A small network was trained on made-up records. Each row is its average activation on records with the value named, seen along a few directions.
Related values have similar rows: they may be neighbours, one step apart, or belong to one group.
Strong random noise was added to every row along 3 fixed directions; ignore it. To show where, here is one row again and again, with new noise each time:
[-275 -127 -627 -177  189  -16 -134 -110 -411   -3  -70 -372  -19  180
  345  330  125]
[ 132 -162  151  142 -344 -150   79  158  365  253 -222  360  568  157
  -24 -165  -90]
[  71 -643 -289  330 -305 -248  504  406  -90  467 -113   93  816  517
  269  218  152]
[-409 -259 -756  -69  -62  -46 -159   14  -43  175  -23 -171  560  591
  341  694  510]
[ 102 -175  -37   47  -80 -123  127   78  -97  139 -193   35  168    7
  117 -179 -206]


Values of S:
s5: [  26 -114  116  101  -96   -8  248  102  143   31  244  124  152  302
 -127  287  218]
s1: [ 166   12  247   74 -209 -134   98   14  160  164 -216  152  128 -172
   37 -433 -255]
s8: [ -98  149 -154 -116  164   68 -114 -207 -132 -188  148 -221 -367  209
  138  222 -178]
s3: [ 189   69  206  -20  -31    4   28  -44   61   35 -214  106  -56 -358
  -70 -445 -368]
s7: [-177  195  -36 -239  -56   51 -400 -181  236   33  -85  -47   31 -129
 -107  -36  191]
s14: [  74  212  274 -106 -141   70 -330 -111  325   31 -182  129  138 -294
 -244 -211   45]
s16: [-240 -103 -295   31  199   24  166   14 -308  -15  201 -280 -225  408
  323  410  118]
s15: [-128  526  262 -111 -131   47 -390 -230  772 -129 -124  409  136  173
 -199   49 -122]
s9: [ 244   29  459  204 -171   42   23  165  288  -19   -9  364  158 -290
 -353 -299   85]
s10: [ 311  248  694   88 -178  -20   41   -4  307 -155   30  372 -279 -119
 -243 -406 -445]
s18: [  84 -186  112  160  -28 -144  411   92 -224  164  -74  -43  -97   58
  239 -210 -404]
s13: [ 223   -9  354   75  -24 -171  241   50   34  213 -234   53  -56 -182
   38 -485 -494]
s6: [-199  186 -176  -81  -79   11 -206 -132  368   62 -101   34  137  274
  142  186    3]
s17: [-113 -287 -314  114   75   59  137  187 -272   -6  267 -127  120   81
   -9  341  525]
s2: [-167   97  -46  -83  -58  115 -449  -37  331 -109   83  104  244  -86
 -180  253  518]
s21: [ 260 -391  217  304 -349 -145  239  434  274  336   10  384  837   79
 -258    6  222]
s4: [-356  174 -415 -136  152  252 -220 -137  -85 -175  377 -237 -182  293
   44  568  512]
s20: [  -7  205   95   24   24   92   10  -31  223 -264  139   80 -120  113
  -78  171    3]
s19: [-145  157  -54 -105  163  121 -167 -130   14 -241  281   56 -210  -73
 -174  253  300]
s12: [   5 -105 -175  -61   56   92 -131  -39 -164   28  -27 -184  -67 -161
  -53   12  168]
s11: [ -32 -269 -199  128  195    5  319  255 -446  -39  271 -217  -27  104
   10  261  397]
The values of S form a ring.
A walk along S starts at s7 and steps to its neighbour s3. Put s1, s14, s9, s6, s21, s4, s12 in the order it reaches them.
> s1, s6, s4, s9, s21, s12, s14
Name the neighbours of s10, in listed order.
> s16, s20
Name the neighbours of s15, in listed order.
> s8, s18
Name the neighbours of s11, in listed order.
> s17, s19
